Each row below holds a small network's activations on one input, seen along a few directions.
In each table, some parts of the input vary, and every possible input appears once, in random order.
A made-up example of a description, with smaller parts first: values(3) and (point or line(11) or (line(4) and ring(8))).
Shared parts are said once, and a part with two or three values counts as separate values.

Table:
R1: [-45 -16  36 -81   7  -1   1  17 -68  59 -32  25]
R2: [ -3   8 -41  12   3  19   7 -14   4  -2  -2 -17]
R3: [ 13  12  16  24 -21  20  -8  -5  11 -11  22 -18]
R4: [ 15 -27 -26  26  36  17  11  14   1  -2 -16  17]
R5: [-12  30  24  21  10  11 -17 -19  10 -23   1 -17]
R6: [ 31   7  -5  12 -21  10   8 -35  21   9  20  17]
R7: [-39 -19  37 -70  -1 -27  -2  38 -70  55 -43   1]
R8: [ 31  -7  -6  22 -30 -18  -4 -17  19   4  12  -1]
R9: [  2   6 -10  22 -32  -8  -9   2  22   2   9  -8]
R10: [ -1  -3 -13  10 -20 -13  13  10  23 -26  32 -12]
R11: [-33 -26  56 -76   4   1 -14  25 -82  30 -27  -1]
R12: [ 22  -9 -34  28 -15  15  21 -28  -7   3  15  -7]
R13: [  1   1 -12  -6   2 -19   5   5  29 -25  20 -18]
R14: [-24  26  -3  20  -2 -19 -18 -12  21 -11 -16  -5]
R15: [  4  19 -10  12 -25  19   3 -17  24   4  15  12]
R16: [-23  37  -2  10   7   9  -4 -28  22  -7  -9  13]
R17: [  5  11  -9   6 -12 -15 -19  -2  30   0  -6 -11]
R18: [ 21 -31  -2   7  33 -16   9  35  24 -27   4  16]
R19: [ -6   5 -41  29 -19  24  14  -9  -5  -2  11 -12]
R20: [ 27 -17  -7  10 -16 -24  19 -10  19 -24  36  -7]
R21: [ 40   0  22  24 -16  10  -3 -24   7  -8  26 -13]
R22: [ 25 -25   1  17  22 -11 -11  26  23  -3 -17  24]
R23: [  7  24 -10  -5  -4  15  -6 -20  32   3   3   7]
R24: [ 36 -18  26  21  34  14 -13  20  14 -13  -2  12]
R25: [-33  23 -35  26  13  14   8 -22  -9 -14 -11  -9]
R26: [ 17  17  17   8   2  15 -17 -11  19 -12  11 -23]
R27: [ -46  -18    0  -65   16   -1    0   23 -101   50  -30    6]
R28: [-32 -14  33 -86   3 -33  18  49 -76  22 -26   1]
R29: [ 25 -13   2  10  29  16   0  11  27   3 -10  41]
R30: [-26  18  -4   9  12 -24   7  -2  18 -35  11 -11]
Question: Describe the family of inputs behind these rows.
Answer: values(5) and (point or line(5))
Question: The inputs of R19 and R3 match in every part but the values(5) part. If R12 is changed in the same way as R19 into R3, which row does it become?
Answer: R21
Question: A walk changes only the line(5) part. It starts at R16 and steps to R23. List the rest of the walk in order.
Answer: R15, R6, R29
Question: Which other rows does R29 become when the values(5) part takes its other values? List them by row number.
Answer: R4, R18, R22, R24
Question: Which other rows does R18 become when the line(5) part takes its other values? List them by row number.
Answer: R10, R13, R20, R30
Question: List by row number the other rows that have the values(5) part in common with R17.
Answer: R7, R8, R9, R14, R22

Table:
R31: [-50  23   0 -19   6   2   6  -2 -41  15 -31   1]
R32: [ 23  10 -76  75  18  37  19  -8  77 -51  32  -2]
R33: [ 54  31   4  66  -3  30 -22 -33 108 -27  22  21]
R34: [-50  29   6 -55 -27 -21   1 -10 -22  24  -5 -27]
R35: [-17 -24  34 -63   4 -42  10  45 -20   4 -13  22]
R36: [-35   9  10 -13 -21  18   0   0 -56  26 -14 -10]
R37: [ 47   6 -60  95 -31 -15  -4 -29  88 -25  21  -3]
R38: [-12 -15   1 -36  40  -1  -2  11 -41  20 -38  18]
R39: [ 11 -39  38 -49   9 -24   3  51 -39  25  -3  20]
R40: [-27  17   4 -43 -34  12 -14  -6 -47  29  -1 -24]
R41: [  3 -48  32 -44   4   4  -1  32 -47  33 -13   6]
R42: [ 53  24 -31  74 -35  14  24 -75  62 -46  68 -14]
R43: [-49  -3   8 -21  29  -6  -8  -1 -40  15 -26  16]
R44: [ 36  14  16  64   7 -11 -19  -4  64 -71  33 -41]
R45: [ 12 -35  15 -30  34   2   7  30 -46  28 -32  17]
Question: Describe the family of inputs behind these rows.
Answer: values(5) or line(10)
Question: A walk changes only the line(10) part. It starts at R34 and steps to R40. List the rest of the walk in order.
Answer: R36, R31, R43, R38, R45, R41, R39, R35

Table:
R46: [ 16 -28  -8 -38  46  19  19  37  -4  38 -14  55]
R47: [ 34 -39 -37  54  18  16  10 -13  55  10  -7  48]
R48: [-29  -1 -32 -32 -39  17  19 -44 -65  31   1   5]
R49: [-31  23 -34  29 -37  46  -3 -21 -44   7  17 -44]
R50: [-76   6 -21 -35 -21  -5   0  11 -44  35 -40  -2]
R51: [-33  70 -59  32 -30   1  18 -36  21 -19   7  -1]
R52: [-29 -10   0   2  86 -16 -19  45 -26   4 -60  28]
R53: [ 59  15  31  12 -40   6 -32 -24  30  26   1 -15]
R54: [-10  54  27   9  22   9 -45 -30  64 -51  15 -17]
R55: [-54  68 -58  14  12  15  -4 -46  23 -36  13 -37]
R56: [ 34 -50   9 -41 -25 -32  21  15 -37 -12  30   5]
R57: [-100   28  -15  -22    9  -18   -1   -6  -48   16  -54  -22]
R58: [ 13   7  -8  33 -17 -51  27  19  53 -52  33  -9]
R59: [ 24 -27  30 -12   3 -15  33  12 -39 -26  41 -32]
R60: [ -9 -32   8 -49  -6 -52  -5  65 -21  -7  -9  -6]
R61: [ 20  15  56  23 -28  37 -42  -6   0  -4  19 -30]
R62: [ 16  18  76 -12  -1  31 -11 -30 -25   1  14 -16]
R63: [ 40 -46 -15  -5  34  22   7   6 -37  21  -6  53]
R64: [ 18 -33  12  24 -26  -6   7  31 -14 -29  42 -45]
R65: [-21   8  65 -41  -6 -17 -38  26  -7  28 -32  13]
R66: [ -6 -26 -13 -13  57  -3 -20  58 -23  30 -41  45]
R67: [ 20   2 -33  58  31  21  21   5  60 -38 -23  45]
R68: [  2   9  66 -64 -12   4  -3   5  10  40  -3  23]
R69: [ 65 -38 -38  42  17  29   3  -2  20  22 -30  15]
R70: [ 14  56  30  27 -20  -5 -23 -19  63 -31  10  16]
R71: [-34  28 -14  -6 -10  38  29 -45 -68  14  12 -32]
R72: [ 24  -9  58 -36 -28   7 -19 -28 -22  22   6  19]
R73: [ -3  -3 -30  40  73  34   0  -2  61 -58 -19  14]
R74: [-18  27 -61  31 -43  -5   8 -50  16  27  20   3]
R75: [ 54 -33 -14  12 -39 -35  12  12  18  -1  22 -30]
R76: [ 29 -34 -15  53  30  60  -8  21 -13  -6  -6   2]
R77: [ -7   6  -7  16  24 -37   7  12  57 -73  37 -42]
R78: [ 16 -30  10 -72 -11 -31  30  45  -5   3  21   7]
R79: [-51  11 -20 -61 -24  16  32 -10 -30  46  -7  10]
R80: [ 27 -33 -15  26 -33 -52  15   3  49  -9  48  -1]
R81: [-35 -18  23 -34  27 -67  -6  52 -24 -28 -24 -26]
R82: [  7  24 -61  18 -49  11   5 -43 -15  37  -5 -29]
R83: [ 34  17  29  24 -35 -10 -30 -32  61  15  24  19]
R84: [ 29 -25   6  23  62  45  21   2 -38   0  -3  18]
R85: [-47  25  72 -28  25 -28 -37   5 -12   6 -51  -6]
Question: Describe the family of inputs behind these rows.
Answer: values(4) and line(10)
Question: The inputs of R62 and R71 match in every part but the values(4) part. If R65 is changed in the same way as R62 into R71, which row does it become?
Answer: R50
Question: The inputs of R69 and R75 match in every part but the values(4) part. If R73 is changed in the same way as R69 into R75, which row does it become?
Answer: R77
